Small tables with named rows and columns. After each table, cells are looked up by row and column.

legosan:
|  | gigavu | siropet | pabu | nudob | fot | los |
|---|---|---|---|---|---|---|
| lipilub | 100 | 86 | 137 | 99 | 84 | 121 |
| sisubu | 98 | 130 | 50 | 104 | 108 | 125 |
| gur | 215 | 130 | 118 | 125 | 11 | 177 |

What is the fot of lipilub in legosan?
84
What is the gigavu of sisubu in legosan?
98
What is the nudob of gur in legosan?
125
What is the pabu of sisubu in legosan?
50
What is the siropet of gur in legosan?
130
What is the siropet of sisubu in legosan?
130
What is the fot of sisubu in legosan?
108
What is the pabu of gur in legosan?
118
What is the nudob of sisubu in legosan?
104
What is the los of gur in legosan?
177
What is the gigavu of lipilub in legosan?
100
What is the los of lipilub in legosan?
121
What is the nudob of lipilub in legosan?
99
What is the fot of gur in legosan?
11
What is the los of sisubu in legosan?
125
What is the siropet of lipilub in legosan?
86
What is the gigavu of gur in legosan?
215
What is the pabu of lipilub in legosan?
137
Row with the largest nudob: gur

bep =
|  | nar | vulop | fopi |
|---|---|---|---|
| mekelam | -1.37 | -0.61 | 4.34 |
| puz | 4.04 | -5.02 | -1.73 |
| mus | -2.14 | 4.16 | 2.87 |
| zol | -0.68 | -5.23 | -0.82 |
| tufe | 1.30 | -3.58 | -4.50 |
| tonuz | -2.51 | -0.01 | -5.75 |
| mipane | -2.62 | 1.16 | 6.11 |
| gufit | -3.59 | -4.11 | 0.27 |
| vib | 0.61 | 5.23 | -7.44 |
| fup | -1.37 | 5.52 | -1.80 |

What is the fopi of zol in bep? -0.82
What is the nar of tonuz in bep? -2.51
What is the fopi of puz in bep? -1.73
What is the fopi of tufe in bep? -4.50
What is the vulop of mekelam in bep? -0.61
What is the fopi of mipane in bep? 6.11
What is the nar of fup in bep? -1.37
What is the vulop of zol in bep? -5.23
What is the vulop of tonuz in bep? -0.01
What is the fopi of mekelam in bep? 4.34
What is the nar of mipane in bep? -2.62
What is the nar of tufe in bep? 1.30
What is the vulop of fup in bep? 5.52
What is the nar of puz in bep? 4.04
What is the vulop of mipane in bep? 1.16
What is the fopi of fup in bep? -1.80
What is the vulop of tufe in bep? -3.58
What is the vulop of gufit in bep? -4.11
What is the fopi of mus in bep? 2.87
What is the nar of mekelam in bep? -1.37
Which row has the largest vulop? fup

Table soke
         nin  bek  gagisu
vomeb     22   71      28
vegov     13   11      25
supazu    15   17      19
fom       21   73      35
vovulo    20   65      30
veru      26  216     121
mis       21   90      47
baroka    21   70      33
fonoguf   12   12      29

vomeb, nin => 22
fom, gagisu => 35
baroka, bek => 70
vomeb, bek => 71
veru, bek => 216
vegov, bek => 11
fom, nin => 21
Which row has the largest nin? veru

kebunav:
,nutedof,valuked,kat,gurud,rin,pogu
vabo,207,245,44,130,147,140
valesop,155,235,43,251,240,236
mul,184,132,184,136,40,131

What is the nutedof of mul in kebunav?
184
What is the gurud of valesop in kebunav?
251
What is the valuked of mul in kebunav?
132
What is the rin of mul in kebunav?
40
What is the pogu of mul in kebunav?
131
What is the gurud of mul in kebunav?
136
What is the rin of vabo in kebunav?
147
What is the nutedof of vabo in kebunav?
207
What is the pogu of vabo in kebunav?
140
What is the nutedof of valesop in kebunav?
155
What is the gurud of vabo in kebunav?
130
What is the valuked of vabo in kebunav?
245
What is the kat of vabo in kebunav?
44
What is the kat of mul in kebunav?
184
What is the kat of valesop in kebunav?
43
What is the rin of valesop in kebunav?
240
Row with the largest nutedof: vabo

nikavus =
fields: fiz, kavir
zokiv: [111, 196]
gogipo: [171, 159]
korur: [107, 51]

What is the fiz of korur in nikavus?
107
What is the fiz of gogipo in nikavus?
171
What is the kavir of zokiv in nikavus?
196
What is the kavir of gogipo in nikavus?
159
What is the kavir of korur in nikavus?
51
What is the fiz of zokiv in nikavus?
111

Table lesutun
,tadun,gor,rona,goz,taliben,famobid,zoz
ramazev,-913,262,592,-6,-31,6,-267
kabur,-153,100,-379,-528,-460,-42,146
tafevi,-620,-51,122,-370,-15,171,-221
kazi,48,-85,-118,-117,-127,39,-181
feg,-514,313,-186,-355,-319,-21,-328
pabo,-909,-23,-463,-684,-67,-129,-551
subi,-522,-218,10,-476,-1,249,-203
fito,-651,-25,171,-329,-21,149,-225
fot,-239,45,-116,-547,-136,-26,-247
kobil,171,-63,-110,-119,-124,112,-192
giz,-888,0,-435,-662,-55,-171,-561

kobil, famobid: 112
kabur, famobid: -42
kobil, zoz: -192
fito, goz: -329
fito, rona: 171
kabur, zoz: 146
feg, gor: 313
feg, taliben: -319
kobil, gor: -63
feg, rona: -186
fot, tadun: -239
ramazev, famobid: 6
tafevi, zoz: -221
fot, rona: -116
subi, famobid: 249
fito, famobid: 149
feg, goz: -355
kobil, rona: -110

goteban:
fields: guf, sukig, dugez, vor, sinami, mus, beko, lotaro, gapok
tet: [34, 34, -8, 14, 27, 21, -36, -4, 65]
ris: [-21, -22, -11, -18, -33, -19, -2, -11, -42]
roni: [-10, -9, -9, -9, -2, -11, -10, -10, -4]
roguvu: [-13, -13, -9, -14, -9, -20, -4, -11, -20]
gono: [-13, -12, -10, -8, -8, -4, -12, -10, -4]
kelusab: [-67, -62, -14, -20, -46, 2, -3, -13, -46]
gik: [-12, -16, -13, -13, -62, -3, -10, -8, -51]

What is the guf of gono in goteban?
-13
What is the dugez of gono in goteban?
-10
What is the lotaro of kelusab in goteban?
-13
What is the guf of kelusab in goteban?
-67
What is the guf of roguvu in goteban?
-13
What is the sukig of gono in goteban?
-12
What is the dugez of tet in goteban?
-8
What is the beko of kelusab in goteban?
-3
What is the vor of kelusab in goteban?
-20
What is the guf of gik in goteban?
-12
What is the beko of ris in goteban?
-2

seluzo
         raseku  lumutok  nasifi  gigife  sefor  gegabid  zur
dofo         62      155      56     127    174      100   50
galumeg     129       43     112     103    210       22   26
gasobo      137       69     121      70    126      134  109

lumutok of gasobo is 69
gigife of galumeg is 103
sefor of gasobo is 126
lumutok of dofo is 155
gigife of gasobo is 70
raseku of gasobo is 137
nasifi of gasobo is 121
zur of dofo is 50
Row with the largest zur: gasobo

bobagim:
fields: gon, duf, mipoder, vope, liga, pugu, rufupu, vugefi, giruri
tubak: [61, 145, 139, 64, 122, 50, 37, 111, 206]
kobezo: [132, 136, 32, 229, 86, 64, 147, 163, 138]
kek: [45, 149, 150, 64, 124, 57, 37, 105, 206]

vugefi of tubak = 111
pugu of kobezo = 64
liga of kek = 124
vope of kek = 64
vugefi of kek = 105
giruri of kobezo = 138
rufupu of kobezo = 147
giruri of tubak = 206
rufupu of tubak = 37
gon of tubak = 61
mipoder of tubak = 139
vugefi of kobezo = 163
mipoder of kobezo = 32
pugu of kek = 57
vope of kobezo = 229
Row with the largest vugefi: kobezo

vini
         ber  rabigaf  mos  bamoro  fes  ner  mef  veb  puvulap
vezaro   454      717  856      31  298  460  717  334      268
fam      560      769  984      75  245  430  712  256      271
zeluvi   414      696  828      41  306  416  669  322      249
getan    555      770  975      60  253  431  728  259      276
gis      445      714  849      32  301  453  709  335      264
zogek    541      767  953      45  264  444  743  274      282
guz      452      717  855      30  299  458  716  335      267
zovofep  531      760  939      40  271  451  746  284      283
fevilet  515      752  920      33  276  461  748  299      283
vif      529      760  937      39  270  452  747  285      284

mef of gis: 709
veb of fevilet: 299
mef of vif: 747
rabigaf of zeluvi: 696
mef of fevilet: 748
ner of fevilet: 461
fes of fam: 245
rabigaf of fevilet: 752
ber of zeluvi: 414
bamoro of vezaro: 31
fes of zogek: 264
Row with the largest ber: fam

gedigal:
columns: garo, fir, vuvi, gedasan, mukiper, mik, mir, vizos, lanup
rezo: [6006, 3867, 4104, 4785, 5400, 4186, 6907, 6739, 5425]
suk: [5994, 6799, 7475, 7248, 6512, 7119, 5009, 6085, 5535]
bar: [6572, 4271, 4303, 6524, 5112, 4575, 6494, 6888, 5813]
diluzud: [5193, 4158, 5151, 3183, 6360, 4680, 6810, 6539, 4650]
torapun: [7426, 3453, 2003, 7482, 3511, 3213, 7157, 6833, 7071]
tezagek: [6265, 2612, 1926, 4065, 4325, 2591, 7882, 6744, 6011]
gime: [5003, 4035, 5530, 2813, 6743, 4796, 6779, 6753, 4193]
losizor: [7026, 5126, 4773, 8229, 4885, 5256, 5931, 6704, 6372]
sof: [4893, 6650, 4729, 2955, 5293, 5327, 6557, 3743, 7152]
tuz: [4634, 6697, 4732, 2276, 5400, 5288, 6660, 3519, 7114]
nopazo: [5074, 6271, 4572, 3249, 5247, 5139, 6618, 4129, 6980]
bapimu: [5207, 5016, 5674, 3733, 6374, 5291, 6421, 6073, 5040]

vizos of bapimu is 6073
gedasan of bar is 6524
mukiper of rezo is 5400
mukiper of diluzud is 6360
fir of bapimu is 5016
mik of tuz is 5288
vizos of tuz is 3519
fir of diluzud is 4158
vuvi of torapun is 2003
lanup of diluzud is 4650
mik of torapun is 3213
vizos of gime is 6753
lanup of rezo is 5425
vizos of losizor is 6704

